These are the activations of a small neural network, seen along a few directions. Each row is one input.
Each table varies a few parts of the input and shows all the possible inputs, shuffled.
Descriptions start from the smaller parts, as in this example, which fits no table here: one of 2 separate values, together with either a single point or one of 11 places along a line or (one of 4 places along a line, together with one of 8 places around a ring).
Shared parts are said once, and a part with two or three values counts as separate values.
In the rows, 128 means zero.

Other details of the inputs shift rows strongly along two fixed directions, in all tables alike. That doesn't count.

A family of inputs:
x1: [102 121 149 135 136 127  95 133  99 134 152 137 114]
x2: [138 127 155  94  98 132 165 120 138 101 161 153 121]
x3: [138 146  80 179 166 123  93 133 118 164  56  86 146]
x4: [196 171 109 107 108 136 201 103 171  84  98 146 149]
x5: [ 90 130  88 201 144 120  94 158 146 178  71  92 163]
x6: [177 183  85 126 122 149 174 118 185 121  94 162 166]
x7: [116 143 131 140 116 131 139 134 150 123 133 149 145]
x8: [ 27  59 174 137 117 126  81 157 106 173 187 123 106]
x9: [133 141 117 147 145 126 103 129 112 135 109 120 129]
x10: [ 67  78 189 107  97 123 122 138 111 122 197 141  97]
x11: [168 167  71 161 158 130 122 123 137 150  61 112 152]
x12: [ 67 103 113 196 135 115  85 163 124 180  94  84 143]
x13: [148 134 147  86 121 141 141 108 115 105 166 168 109]
x14: [ 94  80 193 108 115 109 108 124  64  99 185 115  76]
x15: [187 176  91 120 123 141 183 110 174 112  84 138 161]
x16: [207 178  91 123 140 129 164  99 138  96  79 128 142]
x17: [127 118 168  88 116 135 131 114  99  98 188 166  99]
x18: [112 105 186  93 112 121 120 117  85  93 195 149  87]
x19: [105 117 176  93  95 137 149 126 134 103 192 173 113]
x20: [104 111  89 164 170 130  71 143 114 201  89  94 134]
x21: [155 132 123 107 137 134 129 115 113 132 129 134 116]
x22: [119 134  76 180 148 130 120 143 158 183  55  89 162]
x23: [ 48  47 161 150 143 108  60 147  60 172 152  76  89]
x24: [141 110 173  72 116 129 140 106  91  96 182 144  88]
x25: [125 120 173  88 115 136 129 114 100  97 190 170 101]
x26: [156 131 142  95 123 132 141 109 110 110 148 148 106]
x27: [159 117 161  74 117 126 152 101  98  91 167 140  95]
x28: [140  79 145  48 139 102 124 167 191  86 170  68 115]
x29: [ 76 113  99 194 142 120  92 159 142 184  87  91 153]
x30: [180 183 128  99 100 147 193 108 172  75 137 188 152]
x31: [114 102 176  76 117 135 120 117  93 113 203 161  88]
x32: [149 135 142 103 126 134 133 111 112 104 149 151 115]
x33: [167 165  73 162 162 128 122 120 134 147  56 103 151]
x34: [114 111 179 100  92 123 158 120 119  83 177 144 110]
x35: [144 162  68 157 141 144 138 136 177 168  74 130 173]
x36: [160 171  67 160 161 137 117 125 144 156  70 126 158]
x37: [ 74 112  94 187 142 130  91 160 144 191  94 103 156]
x38: [133 127 150 122 103 117 164 121 133  89 138 127 126]
x39: [217 182 103  92 132 142 176  88 141  89 101 152 133]
x40: [139 168  74 172 137 135 138 139 173 153  71 127 175]
x41: [ 88 101 147 128 116 127 122 139 130 145 153 129 125]
x42: [153 131 146 102 125 128 138 107 104  98 143 138 110]
x43: [144 120 110 133 148 125 119 122 113 146 100 103 121]
x44: [132 126 172 108  90 115 169 118 120  69 161 137 114]
x45: [ 90 106 110 181 158 117  65 149  93 181  95  84 125]
x46: [206 187 121  76 122 151 177  91 147  82 140 193 131]
x47: [ 86  89 132 147 125 118 118 142 123 158 124  93 125]
x48: [111 118 158 126 100 119 145 132 127 105 156 136 122]
x49: [194 168 130  98  96 132 208  99 159  60 122 156 142]
x50: [101  29 173  47 159  93  61 175 131 114 204  48  72]
x51: [173 164 150  89 114 136 156 101 116  69 161 176 115]
x52: [ 59 110 114 194 139 124  80 164 133 185 105 105 149]
x53: [177 180  93 133 119 140 175 116 177 106  91 152 166]
x54: [125 134 132 141 115 120 149 129 139 112 119 121 137]
x55: [164 168  67 143 164 147 116 122 149 169  75 135 157]
x56: [ 89 116 109 169 160 126  71 145 109 182 112 111 129]
x57: [190 187 117 120 106 132 191 106 162  69 101 149 153]
x58: [ 82 114 151 146 111 124 117 145 125 129 153 135 129]
x59: [ 51  62 185 122 100 117 107 147 100 140 190 121  94]
x60: [146 158  75 169 134 132 143 135 166 152  62 116 171]
x61: [ 42  56 157 146 145 119  52 150  73 189 162  98  91]
x62: [118 122  78 180 168 126  79 143 116 190  68  90 143]
Description of these inputs: one of 2 separate values, together with either a single point or (one of 5 places along a line, together with one of 6 places along a line).
Changing only the choice among 2 separate values turns x17 into x37. The same change can be made to x14. Which row results?
Answer: x44
Changing only the choice among 2 separate values turns x54 into x33. The same change can be made to x8. Which row results?
Answer: x55
Start at x55 and move only the place on the line of 6, one step at a time. The first step leads to x31. Which rows follow, in order?
Answer: x20, x21, x24, x27
Start at x47 and move only the place on the line of 5, one step at a time. The first step leads to x4. Which rows follow, in order?
Answer: x49, x38, x44

A family of inputs:
x63: [175 165 104 126 146 131 130 125 140 108  99 126 149]
x64: [122 107 163 106  97 133 156 122 133 108 152 138 115]
x65: [ 95 104 148 129 123 115 114 142 117 116 153 118 120]
x66: [121 143  89 159 138 142 105 150 151 157  97 119 149]
x67: [170 152 114 105 138 140 138 106 129 114 116 147 133]
x68: [107 107 137 144 121 110 117 151 123 138 128  96 129]
x69: [110 108 126 140 121 121 136 128 128 132 113  94 124]
x70: [ 87 109 123 139 128 128 110 146 136 152 142 130 140]
x71: [125 129 122 133 146 120 104 130 114 137 122 110 117]
x72: [126 118 176  89 105 117 163 112 127  68 180 147 105]
x73: [148 144 125 126 132 134 126 128 150 118 123 152 130]
x74: [113 113 121 147 164 123  89 130 102 156 110  93 122]
x75: [152 140 157  95 104 126 145 124 125  68 169 149 113]
x76: [131 117 138  97 138 135 121 114 105 151 152 139 104]
x77: [123 123 159  99 118 132 136 127 128 112 183 168 109]
x78: [138 143 107 135 129 133 149 124 163 123 109 134 145]
x79: [118 132  89 158 130 132 133 152 157 177 102 112 157]
x80: [173 161 108 128 133 123 162 114 160  93  99 127 153]
x81: [106 114 104 146 127 135 135 133 147 168 105 111 143]
x82: [128 125 153  88 116 133 132 117 114 119 182 162 105]
x83: [107 107 171 103 127 123 115 133  97 102 176 131 100]
x84: [118 218 131 202  81 147 179 100 134 112  93 195 175]
x85: [177 158 126 106 113 122 162 116 148  69 129 143 147]
x86: [169 139 158  73 126 125 149  98  99  90 156 142  89]
x87: [194 168 104  98 143 141 149 100 134 127  95 147 127]
x88: [173 174 100 129 133 140 149 124 158 101 105 135 144]
x89: [111 108 136 116 144 137 104 122 106 154 147 134 120]
x90: [137 123  95 150 167 118  84 131 104 172  77  81 130]
x91: [188 169 113 124 138 125 144 121 150  92 104 141 142]
x92: [106 104 106 162 138 116 112 140 127 155  86  77 139]
x93: [ 97  85 161 128 145 116  80 132  79 138 152  98 103]
x94: [ 80  88 132 145 117 129 117 136 127 157 119 101 122]
x95: [129 115 142 124 118 122 152 128 132 115 124 113 123]
x96: [129 131 117 135 113 126 140 143 150 139 116 126 139]
x97: [ 61  72 155 154 122 104  93 159 106 161 150  84 112]
x98: [142 141  71 201 131 138 136  95  74 176  65 147 139]
x99: [130 122 114 155 138 120 129 140 141 145  86  90 143]
x100: [120 115 139 124 135 115  94 130  99 124 140 110 110]
x101: [ 86 105 127 141 132 125 119 141 142 158 139 125 136]
x102: [109 116 153 102 123 137 119 132 118 127 177 156 114]
x103: [ 92 115 131 131 124 139 109 147 133 146 161 140 128]
x104: [108 107 138 126 116 134 142 137 139 152 136 129 131]
x105: [127 143  90 150 153 142 100 142 141 158  87 121 148]
x106: [ 90  97 167 106 104 124 123 136 120 104 179 146 114]
x107: [180 169  94 115 135 140 141 114 149 119  97 151 141]
x108: [157 145 151 102 122 124 149 118 131  79 156 151 111]
Describe the family of inputs behind these rows.
Answer: either one of 2 separate values or (one of 4 places along a line, together with one of 11 places along a line)
Change only the place on the line of 4 in x76. List by row number the other rows that result.
Answer: x86, x87, x90
Start at x76 and move only the place on the line of 11, one step at a time. The first step leads to x89. Which rows follow, in order?
Answer: x82, x102, x77, x103, x70, x101, x79, x104, x81
List by row number the other inputs of the same sort as x98.
Answer: x84

A family of inputs:
x109: [136 151  83 181 119 131 145 128 151 146  63 119 164]
x110: [ 30  80 135 178 135 110  65 177 122 195 129  92 132]
x111: [142 135  72 137 171 137  94 134 136 180  83 110 147]
x112: [104 122  97 172 165 124  66 148 108 190 101 103 135]
x113: [ 26  57 146 191 150 113  45 154  53 216 117  67  98]
x114: [133 141  96 172 154 132 109 124 111 156  86 116 143]
x115: [ 97  85 209  52  80 131 153 128 124  76 243 165  91]
x116: [128 100 205  36  76 130 174 110 137  66 237 178  88]
x117: [ 68  83 212 112  79 119 146 119  95  91 206 149  90]
x118: [ 52  99 135 176 120 116  95 163 119 165 134 105 136]
x119: [210 182 111  76 137 147 159  92 152  89 120 171 138]
x120: [104 126  95 192 160 129  84 123 102 190  75  93 133]
x121: [136 114 170  98 101 120 145 103  71  86 176 162  95]
x122: [229 200 117  90 126 147 183  89 147  61 121 189 134]
x123: [166 175  72 138 143 143 152 132 195 139  71 132 181]
x124: [154 164 126 125 109 134 164 123 169  96 119 158 146]
x125: [ 47  59 215 119 108 120  74 137  48 125 224 132  65]
x126: [136 118 114 101 153 134 111 118 123 155 135 126 112]
x127: [214 150  67 109 179 114 126 129 151 111  51  57 139]
x128: [175 185  84 158 123 139 181 119 176 111  75 143 176]
x129: [158  97 178  56 105  94 165 141 144  42 180  98  99]
x130: [189 186 104  99 110 145 194 115 186  79 115 171 158]
x131: [158 145 109 119 144 139 121 121 125 128 122 142 126]
x132: [ 81 118 119 186 123 125 121 145 128 178  86  93 142]
Describe the family of inputs behind these rows.
Answer: one of 2 separate values, together with either a single point or one of 11 places along a line
Changing only the choice among 2 separate values turns x118 into x125. The same change can be made to x124. Which row results?
Answer: x122
Change only the choice among 2 separate values in x130. List by row number the other rows that result.
Answer: x131
